Each row has a name. Each piece below is followed by the name of the row it came from, unless a question asks for something else. Each question is about the rows just above it. Places in a row count from 0.

vug: [  2 -27 -20   1  25 -48  12  12 -47   9   4 -73  -2  21 -16 -16  24  17
  35  -5  38 -40  14   3  13 -26  34 -21 -27  34  -4  -1]
muru: [  2 -27 -20   1  25 -48  12  12 -47   9   4 -73  -2  21 -16 -16  24  17
  35  -5  38 -40  14   3  13   4 -21   4  -8  29   2  39]
Nis: [  6 -40 -28  -4  26 -58  13   7 -60   5   2 -90  -5  33 -18 -16  28  26
  44  -1  41 -50  20   4  22 -31  36 -25 -35  53  -6   0]
fime: [ 19 -65 -30 -26 -14 -28  28 -12 -28  -8   1 -51  -9  52  11  29  -2  22
  10  32 -24 -22  15  -5  44 -38  32 -13 -53  63   3   1]
Where in the named rows is [33]?	Nis, 13
Among the named rows, does one hold [-21 -27] next to each other, in this order?	yes
find: [  2 -27 -20   1  25 -48  12  12 -47   9   4 -73  -2  21 -16 -16  24  17
  35  -5  38 -40  14   3  13 -26  34 -21 -27  34  -4  -1]	vug
One entry of Nis was changed: [  6 -40 -28  -4  26 -58  13   7 -60   5   2 -90  -6  33 -18 -16  28  26
  44  -1  41 -50  20   4  22 -31  36 -25 -35  53  -6   0]. Where, and from what?	12, [-5]
Where in the named rows is [39]?	muru, 31
One entry of Nis was changed: [  6 -40 -28  -4  26 -58  13   7 -60   5   2 -90  -5  33 -18 -16  27  26
  44  -1  41 -50  20   4  22 -31  36 -25 -35  53  -6   0]. Where, and from what?	16, [28]

sotu: [ 83 -10  19 -85 -53 -22  -9  69  52  71 -24 -10 -58  32  47 -78 -29   2
 -27 -22 -32 -41 -34 -73  54  86  38   2 -50   5  72 -65 -41  -7  74  49
 -75 -76 -24  23  21  18 -34]
nerir: [-85 -81 -42 -10  10 -45  30 -52 -64  26 -85 -50  27  -5 -46  52 -34  46
 -55 -49  85  71 -16  57  34 -65  11 -78   8 -45 -73  46 -25  29  20 -39
   8   5 -28  39  71 -32  30]
sopen: [-36  48 -46 -85  60  39 -71 -78  26 -65  44  84  30  20 -64  21 -79  12
 -58  -2 -20 -24  20  38  44 -71  83 -73  77  67 -29  54  15  77   1 -41
  -6  -5  34  13 -36 -68 -86]
lufo: [-20 -82  30 -82 -72 -38   9 -16  86  -7 -19 -74  81 -79  29 -13  46 -11
 -66  69 -35 -24 -23 -87 -29 -82  29   6  39  61 -34  75 -27 -27  81  70
  53  20  37  18 -20 -37  67]
buge: [-20 -82  30 -82 -72 -38   9 -16  86  -7 -19 -74  81 -79  29 -13  46 -11
 -66  69 -35 -24 -23 -87 -29 -82  29   6  39 -82 -34  75 -27 -27  81  70
  53  20  37  18  69 -56   6]
Takov: [-57  83  24  76  11 -66  16 -27  23  51 -42  23  84  60   9 -81 -72 -12
 -82  52  17  66 -26 -51  85   4  45 -22  61 -42 -25  85 -29  12  79 -70
  77   1 -59  23 -13 -21  21]
Zunil: [-51 -25 -61 -54  33  52   9  25  57  37   2 -57  27  42 -51  76 -73  -6
  28  65 -25 -68 -43  26  58  84   5 -48  61  29 -34  62  -3  51 -38  46
  73 -46 -52  58  49  26 -34]
gan: [ 44 -39  68  34 -69  43 -37 -62  -4  48 -44  79  13  40  53 -84  53  -1
 -25  85 -27 -46 -46  73  76 -63 -13  11   0 -60  59 -33   2  46  73  10
 -24 -61  53 -43  62  45 -64]
sof: [-17  79  36 -68  17   2   2  40 -80  40 -70 -37 -16  70  86  61 -26 -19
  -3  21   2 -26  39 -26  25  51  55 -65  77 -63 -44  -9  11  38  83 -10
  19 -85 -55 -64  -3  42 -27]
The entry that follows [72]:	[-65]
Is [77  2] printed in one of the named rows, side by side and in this order?	no
One entry of gan was changed: [ 44 -39  68  34 -69  43 -37 -62  -3  48 -44  79  13  40  53 -84  53  -1
 -25  85 -27 -46 -46  73  76 -63 -13  11   0 -60  59 -33   2  46  73  10
 -24 -61  53 -43  62  45 -64]. Where, and from what?	8, [-4]
find: [ 83 -10  19 -85 -55]	sof
[43] is at row and place	gan, 5
The row with [-20 -82  30 -82 -72 -38   9 -16  86  -7 -19 -74  81 -79  29 -13  46 -11
 -66  69 -35 -24 -23 -87 -29 -82  29   6  39 -82 -34  75 -27 -27  81  70
  53  20  37  18  69 -56   6] is	buge
Right after [28] comes	[65]

Kem: [ 70  43  -9  19  20   8  16 -76   5]
zed: [-51  14   3  45 -10   4   7  15  -3]
defo: [ 44  14   3  45 -10   4   7 -58  -3]
pora: [ 38  -1  -4  38  -5 -24  58 -50   2]
What comes right after [-50] in the named rows?	[2]
[20] is at row and place	Kem, 4
find: [44 14  3]	defo
Changed zed: [-51  14   3  45 -10   4   7  14  -3]. Place and old value:	7, [15]
Where in the named rows is [58]?	pora, 6
[-76] is at row and place	Kem, 7

peb: [-81  66  77  26  20 -27 -39 -20 -39]
pera: [ 35 -27 -12 -87   9 -77  63  30 -28]
lop: [ 34 -81 -12 -87  83 -35  46  91 -82]
[35] is at row and place	pera, 0
find: [-12 -87  83]	lop
find: [ 34 -81]	lop
The entry that follows [35]:	[-27]
Where in the named rows is [-77]?	pera, 5
Which row holds [ 34 -81 -12 -87  83 -35  46  91 -82]?	lop

Tebe: [-14 -36 -25   0  22  19   2  24  30  12 -25 -14  14  13  11  30 -11 -19
  30   7   1 -38  -1 -13  22   9  20 -15 -19  20 -17  -8   7]
mul: [  9   8  11   0   6  12 -18  -1  41 -27   5 -25   2  13  54  21   2  39
  73  29 -12 -48   1  -5   9  10   7 -11  10   6 -34   0 -15]
roge: [-12  -7  -1  -5   8  11 -11   7  -2  69   2  -9   0  13  10   5  -5  18
  18  -5   3   9 -20  -6  -6   3  -8   5   9  -4 -10  -6  -5]
narum: [ -3 -37 -24   4  38  17   9  23  37  65  -2 -24   1  13  33  31 -30  31
  60  11   0 -33 -22   6   9   8  11   0   6  12 -17  -1 -65]
sugi: [-16   3  -4   9  25  -1   3   0  15  11 -23  -7   1  13   8  25 -15  -4
  35   6   5  -6  10   6   7 -14  11  11  -5  37  15 -26  15]
Guk: [-11 -60 -36  20  39  21   0  10  39  15 -18 -19   9  13  36  33 -33  -5
  44   9   0 -44 -14  11  11  20  17  -3  -7  27 -30  -3  10]
zozi: [  8 -79 -26  -2  42  21   8  27  46  12   7 -24   2  13  48   6   5  26
  64  29 -10 -37  -8   6   9  16   9   4  24  28 -29   9  24]
lazur: [-24 -24  -8  -1  40   8  10  21  28  11 -27 -13  -5  13  25  28 -10  -5
  44  13  -2 -20  -7 -10  26  -9  23  -9 -11  39  12 -29  64]
One entry of zozi was changed: [  8 -79 -26  -2  42  21   8  27  46  12   7 -24   2  13  48   6   5  26
  64  29 -10 -37  -8   6   9  16   9   3  24  28 -29   9  24]. Where, and from what?	27, [4]
Where does [-12  -7  -1  -5   8  11 -11   7  -2  69   2  -9   0  13  10   5  -5  18
  18  -5   3   9 -20  -6  -6   3  -8   5   9  -4 -10  -5  -5] differ from roge, and what was there?	31, [-6]
Where does [-16   3  -4   9  25  -1   3   0  15  11 -23  -7   1  13   8  25 -15  -4
  35   6   5  -6  10   6   7 -14  11  11  -6  37  15 -26  15] differ from sugi, and what was there?	28, [-5]
find: [  9   8  11   0   6  12 -17  -1]	narum

tuko: [-43 -34 -37 -33  40 -35  40  38  42 -35   9  50 -31 -35  43]
velo: [ 15  27 -21  -7  57  27  52  45  63  -4  52   7 -42  24  53]
Vuni: [ 45  50  38  45  28  50   6   5  12  54  34 -10   5  50   4]
Navek: [ 11  78  -7  13  70  81  59  52  77  29  90 -26 -48  71  56]
revo: [-16 -15  10  12  20 -10  -3   0  -1  64   2  28   9 -15  -1]
Detu: [-18 -15   8  14  20 -12   1   0   5  -7   4  25   8 -12   5]
vut: [-35 -34  -8 -11  21 -27   2  11  -2 -24  -5  39   2 -37   2]
busu: [-58 -54 -26 -27  22 -54  19  20  17 -29 -13  60 -12 -52  22]
kogor: [ 27  30   4  11  36  33  24  25  33  35  45   5 -18  26  20]
Pag: [ 22  21  48  46   7  29 -29 -20 -31  32   8  -9  38  21 -31]
Ket: [ 27  28  43  44   9  32 -16 -13 -14  48  17 -12  27  31 -18]
Mudal: [ 4  7 12 19 30 11  8  8 14  6 20 17  0  7  9]
Right after [26] comes	[20]
The entry that follows [63]:	[-4]
Does one of the named rows hold [50  4] side by side, in this order?	yes
find: [33 35 45]	kogor

fos: [ 81  12  62  82  -8  68  47  50  62  86  84  22  64 -32 -24 -36  80  23
 -26  60  61 -34  21  45  71  63  51 -32 -33   5  83  59  10  55  50 -13
 -26  59  21  80  82  81]
terul: [ 82   3  41  56 -17  36  32  30  31  60  56  24  43 -25 -11 -26  64  27
  -8  46  33 -29  20  29  43  41  48 -23 -19   8  57  39  23  54  28 -21
 -14  41  16  56  58  53]
Femed: [-15 -13  -9  -1   7 -12 -29 -14  -7 -32 -16  81   2  57  58  75 -17  62
  57 -49 -14  57  73  36  -9   9 -22  54  83  80   3   8 -15 -11 -22  14
  41   4 -34  -5 -27   6]
What comes right after [61] in the named rows?	[-34]
Which row holds [80  3]?	Femed
Where does [ 82   3  41  56 -17  36  32  31  31  60  56  24  43 -25 -11 -26  64  27
  -8  46  33 -29  20  29  43  41  48 -23 -19   8  57  39  23  54  28 -21
 -14  41  16  56  58  53] differ from terul, and what was there?	7, [30]
Changed terul: [ 82   3  41  56 -17  36  32  30  31  60  56  24  43 -25 -11 -26  64  27
  -8  46  33 -29  20  29  43  41  48 -23 -19   8  56  39  23  54  28 -21
 -14  41  16  56  58  53]. Place and old value:	30, [57]
[27] is at row and place	terul, 17
The entry that follows [10]:	[55]

letu: [ 36 -42 -26  95 -17 -36]
Rori: [ 40 -66 -15  49 -62 -43]
Temoz: [-35  36  -6  37  82   9]
saf: [ 16 -15 -38  99  51   8]
fali: [-28 -13 -22  88  73  10]
Fimu: [ 14 -94 -37  62  -6  -3]
lonep: [41 36 -6 71 82  9]
Desa: [ 44  86  11  52  -7 -44]
fek: [ 61 -21 -61  62  36  37]
Where do [11 52] appear?	Desa
Does one of the named rows hold [41 36 -6 71 82] side by side, in this order?	yes
Is [52 -7] printed in one of the named rows, side by side and in this order?	yes
The entry that follows [49]:	[-62]
find: [ 16 -15 -38  99  51   8]	saf
Does one of the named rows hold [10 52 -7] side by side, in this order?	no

ret: [ -6  30 -19   1   3  -2   4]
sesut: [ 6 10 -6 -1 89 11 -3]
Vilir: [  2 -23  19   0 -50 -11  -3]
geme: [  3 -23  18   0 -65 -16  -4]
Rute: [ -6   1 -10   1 -42  -6   6]
Neril: [ -3 -22   8   1 -93 -17  -2]
lam: [  5 -16   8   0 -18   3   9]
bezu: [  4 -21  19  -1 -14   0  -3]
muge: [  1  24 -11  -1 100  18  -2]
zikab: [  5 -16   8   0   4 -17  -4]
ler: [  2  16 -10  -1  78  11  -3]
Among the named rows, does one hold [  1 -19  30  -6] next to each other, in this order?	no
[-22] is at row and place	Neril, 1

Rez: [  0  16   0   0  25  -1   0 -16   4   2  -7   4 -42  34  -1  -1]
Fisi: [  0  16   0   2  25  -1   0 -16   4   2  -7   4  -7  34  -1  -1]
gumak: [ -1   7   0   1 -15   3   4 -88  54   6 -10   5 -31  68   3   7]
Where does [ -1   7   0   1 -15   3   4 -88  54   6 -10   4 -31  68   3   7] differ from gumak, and what was there?	11, [5]
One entry of Fisi was changed: [  0  16   0   2  25  -1   0 -16   4   2  -7   4  -7  34  -1   0]. Where, and from what?	15, [-1]
Does one of the named rows hold [  4 -42  34  -1  -1] side by side, in this order?	yes

narog: [-68  -4  29  -8 -65 -69  66  17   7 -93]
dugap: [-48 -43 -73   8  44 -17 -42  71  29 -93]
Nobi: [-22  -8 -38  16 -12  62 -90  59  42 -93]
poro: [-53 -39 -22 -90  59  62  16 -12  36 -93]
Fugin: [-70 -13 -25  -9 -32 -86  69  19  -1 -93]
Vifi: [ 67 -12 -54  -9  80 -19  36 -49 -32 -93]
find: [ 16 -12  62 -90  59]	Nobi
Changed Vifi: [ 67 -12 -54  -8  80 -19  36 -49 -32 -93]. Place and old value:	3, [-9]
[-54] is at row and place	Vifi, 2
One entry of Nobi was changed: [-22  -8 -38  16 -12  62 -90  59  42 -92]. Where, and from what?	9, [-93]
The entry that follows [-39]:	[-22]
Right after [44] comes	[-17]

veta: [-66 -67  11  80  63  60  34]
rer: [-75 -68 -72  98  29  43   3]
bafa: [-83 -82 -64  87  66 -30 -14]
geve: [-79 -49 -27  72 -22 -43 -50]
Where in the named rows is [-66]?	veta, 0
What comes right after [-22] in the named rows?	[-43]
[-14] is at row and place	bafa, 6
One entry of veta was changed: [-66 -67  11  80  64  60  34]. Where, and from what?	4, [63]

kom: [-61  44 -98  32 -30]
des: [-61  43 -75  19  -9]
Tul: [-17  16 -91 -18 -25]
Gek: [-14  17 -20  20 -14]
Row and place of [-17] in the named rows:	Tul, 0
[-98  32 -30] is in which row?	kom
One entry of Tul was changed: [-17  16 -91 -18 -26]. Where, and from what?	4, [-25]
Right after [44] comes	[-98]

Nad: [ -2  62 -59 -42 -11 -53  23]
Kaget: [  2 -44  65  64   9   5  21]
Vovi: [ 13 -73 -76 -16   6  -9  56]
Vozu: [-61 -42 -11 -16  23  49  27]
los: [ 23  52 -16 -16   6 -55 -27]
Solel: [-22 -52  26  70 -10  54 -60]
Tomut: [ 13 -73 -76 -16  -8 -47 -21]
peg: [ 13 -73 -76 -16 -26 -35 -11]
fug: [-19 -29 -86 -38 -49   2  -9]
Where in the named rows is [-26]?	peg, 4
The row with [ 5 21] is	Kaget
Right after [-52] comes	[26]
find: [-59 -42 -11 -53  23]	Nad
[ 13 -73 -76 -16   6  -9  56] is in which row?	Vovi

mur: [ 13 -14   9   1  -4  -9  -2  -6 -15  -2 -14 -14 -12]
sib: [ 88 -71  -1 -22 -52 -60  23   9 -81 -64 -90 -82 -40]
tose: [  6  56  37   3  89  58  -7 -79  -8  16  41  64  51]
Ruvug: [  9  45  23   5  48  42  -7 -24  11  16  36  36  35]
segef: [ 24  -1  24 -11  16   5   9 -20 -21 -12  -8  -3   6]
Does one of the named rows hold [ 13 -14   9] side by side, in this order?	yes
One entry of segef was changed: [ 24  -1  24 -11  16   5   9 -20 -22 -12  -8  -3   6]. Where, and from what?	8, [-21]
Row and place of [-21] in the named rows:	segef, 8
What comes right after [-60] in the named rows?	[23]
Is [45 23] printed in one of the named rows, side by side and in this order?	yes
Is [-11  17] printed in one of the named rows, side by side and in this order?	no

Lorop: [62 71 54 75 67 76 14 77 70 66 51 68 15 66 66 55]
Mif: [-72 -60 -54 -69 -64 -65  -2 -64  70  66  51  68  74  66  66  55]
voral: [-72 -60 -54 -69 -64 -65  -2 -63 -54 -71 -53 -74 -83 -48 -74 -58]
Where do [-72 -60 -54 -69 -64 -65  -2 -64  70  66  51  68  74  66  66  55] appear?	Mif
Does one of the named rows hold [67 76 14 77 70] side by side, in this order?	yes
Where do [-65  -2 -63 -54 -71 -53 -74] appear?	voral
Does one of the named rows hold [65 51] side by side, in this order?	no
Is [66 74 68 51 66] printed in one of the named rows, side by side and in this order?	no
Is [-64  70] printed in one of the named rows, side by side and in this order?	yes

